These are the activations of a small neural network, seen along a few directions. Each row is one input.
Each table varies a few parts of the input and shows all the possible inputs, shuffled.
A made-up example of a description, with smaller parts first: one of 8 places around a ring, together with either a single point or (one of 2 separate values, together with one of 4 places along a line) or one of 9 places around a ring.
Shared parts are said once, and a part with two or three values counts as separate values.
In the rows, zero is written as 128.

Other details of the inputs vary at random and push rows far along two fixed directions, the same in every table; ignore that.

A family of inputs:
row 1: [179  63 129  89 128  99  99 202 134  88  86  99]
row 2: [107 121 134 140 174 135  40 172 100 140 121 133]
row 3: [197 183 111  59  71 104 192 115 181  91 108  94]
row 4: [ 46  83 155 187 192 156  76 137  75 168 156 150]
row 5: [177 182 109  51  71 124 212 134 182  92 126 104]
row 6: [129 182 113 187 104 121 166  23 128 143 121 148]
row 7: [152  75 140  85 145 116  84 196 134 117 120 102]
row 8: [105 110 135 116 152 139  66 212 109 115 117 128]
row 9: [158 207 130  35  95 116 197 125 165 107 114  66]
row 10: [ 83  54 131 220 167 143  72 119  77 152 140 178]
row 11: [ 61  85 154 193 193 141  50 116  80 183 150 148]
row 12: [186 184 112  84  73 105 191  92 167  98 105 106]
row 13: [ 93 204 133 180 126 143 154  15 121 181 159 149]
row 14: [114 195 125 196 115 133 150  13 131 178 163 167]
row 15: [117  80 141  76 149 131 111 211 125 108 121 102]
row 16: [ 82 195 129 175 120 155 176  35 121 166 163 159]
row 17: [151  69 133  62 133 125 114 226 142  94 119 103]
row 18: [163  57 122  80 124 118 115 218 140  82 110 110]
row 19: [160 187 111  96  77 126 203 100 166 112 137 129]
row 20: [117 177 112 189  98 135 188  39 121 144 130 163]
row 21: [160  73 133  87 140 113  85 197 140 112 122 104]
row 22: [ 81  51 125 230 168 139  76 117  75 145 128 173]
Description of these inputs: one of 2 separate values, together with either a single point or one of 10 places along a line.
Changing only the choice among 2 separate values turns row 20 into row 1. The same change can be made to row 5. Which row results? -> row 21
Change only the choice among 2 separate values in row 6. List by row number the other rows that result. -> row 22
Change only the choice among 2 separate values in row 4. List by row number the other rows that result. -> row 9

A family of inputs:
row 23: [123 112 130 126 138 129 114 149 121 125 124 127]
row 24: [126 113 130 128 137 128 109 147 121 123 122 126]
row 25: [123 151 129 140 124 130 138  99 128 140 135 133]
row 26: [114 141 130 134 128 136 141 108 128 140 142 134]
row 27: [114 154 125 145 123 135 142 101 124 135 132 137]
row 28: [128 131 123 150 120 130 147  97 127 133 132 141]
row 29: [122 109 133 123 138 130 115 148 123 129 131 124]
row 30: [115 152 128 141 125 135 144 101 127 141 139 136]
row 31: [115 147 127 140 126 135 140 108 126 137 135 137]
row 32: [128 113 130 127 137 126 108 146 122 125 123 126]
row 33: [127 155 124 145 124 128 128  97 127 138 128 136]
row 34: [139  99 125 138 129 120 113 140 126 121 119 132]
row 35: [133 129 124 148 120 126 139  99 127 132 130 139]
row 36: [171 161 121  62  96 113 166 144 163 100 113  93]
row 37: [128 110 134 122 140 125 108 142 127 131 130 121]
row 38: [118 156 125 146 123 133 139  98 125 135 130 137]
row 39: [115 155 124 146 123 134 142  99 125 135 131 137]
row 40: [133  94 127 134 131 126 122 142 124 121 125 132]
row 41: [134 150 126 131 122 125 132 107 133 133 127 129]
row 42: [121 108 134 121 139 132 117 149 124 128 133 126]
row 43: [114 147 126 141 125 137 138 110 124 133 134 139]
row 44: [121 112 130 126 137 130 114 150 121 125 126 127]
row 45: [125 110 133 125 138 128 113 147 123 128 127 124]
row 46: [120 151 129 140 124 132 138 102 127 139 133 134]
row 47: [116 152 128 142 125 133 144  98 126 141 137 135]
row 48: [131  96 125 136 128 127 122 146 125 118 125 135]
row 49: [123 108 135 121 140 128 113 144 125 129 131 122]
row 50: [126 131 121 151 118 130 145 104 128 130 131 142]
row 51: [115 152 125 143 123 135 140 103 124 136 132 137]
row 52: [141  96 127 135 131 120 114 138 126 122 122 131]
row 53: [143  96 127 135 131 119 112 136 126 123 122 130]
row 54: [125 113 130 126 138 128 111 148 121 125 123 126]
row 55: [117 153 129 140 125 133 144  98 127 141 138 134]
row 56: [141 153 126 119 116 123 139 113 139 129 125 121]
row 57: [131 113 131 127 138 124 106 144 124 127 123 125]
row 58: [135  97 126 137 129 124 118 142 125 119 121 132]
row 59: [127 125 123 146 120 131 144 108 127 130 134 142]
row 60: [133 112 133 125 139 123 105 142 126 130 128 122]
row 61: [133 115 128 129 137 124 103 144 122 125 120 126]
row 62: [121 109 133 122 138 132 117 150 123 128 133 127]
row 63: [132  96 125 136 129 126 121 144 124 119 123 132]
row 64: [115 146 126 140 126 137 138 112 125 135 135 138]
row 65: [171 157 123  57  96 114 169 148 163  97 114  92]
row 66: [123 152 125 144 124 130 132 101 125 136 129 136]
row 67: [133 112 132 126 139 123 105 143 126 129 126 123]
row 68: [126 130 122 148 120 131 148 101 127 132 134 142]
row 69: [121 109 132 123 139 131 116 149 123 128 132 125]
row 70: [114 149 125 142 124 137 140 110 124 132 134 139]
row 71: [122 111 132 125 137 130 115 149 122 126 126 127]
row 72: [123 108 134 123 140 129 115 146 124 129 131 123]
row 73: [122 111 132 124 137 130 115 150 122 128 127 126]
row 74: [130 115 129 127 138 125 105 145 123 127 122 126]
row 75: [182 156 121  33  89 110 177 163 173  86 109  80]
row 76: [114 152 125 142 125 136 142 105 126 137 135 138]
row 77: [114 149 129 139 126 135 144  99 128 141 141 135]
row 78: [181 162 120  45  91 110 173 153 170  92 109  85]
row 79: [121 111 132 124 136 133 116 151 123 127 130 129]
row 80: [124 149 128 133 123 130 139 109 129 133 129 132]
row 81: [127 133 121 152 118 129 146 100 128 131 130 142]
row 82: [129 112 132 127 137 125 109 146 123 126 124 126]
row 83: [137  97 126 137 129 121 115 141 125 120 121 132]
row 84: [153 156 125  95 109 119 151 121 150 119 124 109]
row 85: [116 154 125 145 123 133 140 100 125 136 131 137]
row 86: [114 152 125 143 124 136 141 104 125 135 133 138]
row 87: [121 111 132 125 137 132 116 151 123 125 128 130]
row 88: [117 151 128 141 125 133 140 102 126 140 134 135]
row 89: [131 115 128 128 137 125 104 145 122 125 120 126]
row 90: [128 112 132 126 136 126 108 146 123 128 125 125]
row 91: [122 110 133 124 138 130 116 149 123 128 129 125]
row 92: [120 107 133 120 140 131 117 147 125 129 134 124]
row 93: [131 131 124 149 120 128 144  97 127 133 130 140]
row 94: [115 146 129 138 126 136 141 108 126 138 139 137]
row 95: [128 114 129 129 136 126 108 147 121 123 121 126]
row 96: [131 113 132 126 138 125 106 145 124 129 124 124]
row 97: [136 134 121 152 118 122 134  97 130 132 127 140]
row 98: [163 155 123  73 103 115 158 135 159 108 119  98]
row 99: [123 111 132 126 138 128 114 148 122 126 125 127]
row 100: [121 111 132 124 137 131 115 151 123 128 129 127]
row 101: [121 107 134 121 140 130 116 146 125 129 132 123]
row 102: [143 155 126  99 111 124 157 122 146 120 126 113]
row 103: [114 146 130 136 127 135 142 101 128 141 141 132]
row 104: [126 110 134 124 139 127 112 146 123 129 129 124]
row 105: [120 113 128 127 137 132 115 152 121 122 125 128]
row 106: [133 115 129 127 138 124 103 144 123 127 122 125]
row 107: [134 153 127 120 118 126 145 110 136 131 131 123]
row 108: [127 155 127 137 123 128 138  99 131 139 133 131]
row 109: [122 108 134 122 139 130 116 147 124 129 131 124]
row 110: [130 115 128 129 138 125 105 146 122 124 120 126]
Changing only one part turns row 102 into row 42. The same change can be made to row 93. Which row results? -> row 59
Changing only one part turns row 107 into row 104. The same change can be made to row 66. Which row results? -> row 24
What do these inputs look like to the network? -> one of 8 places along a line, together with either one of 2 separate values or one of 9 places along a line
Change only the place on the line of 9 in row 84. List by row number the other rows that result. -> row 33, row 41, row 56, row 60, row 61, row 67, row 98, row 106
Which other rows agree with row 51 in the place on the line of 8? List them by row number. -> row 27, row 29, row 40, row 44, row 63, row 71, row 73, row 91, row 103, row 109
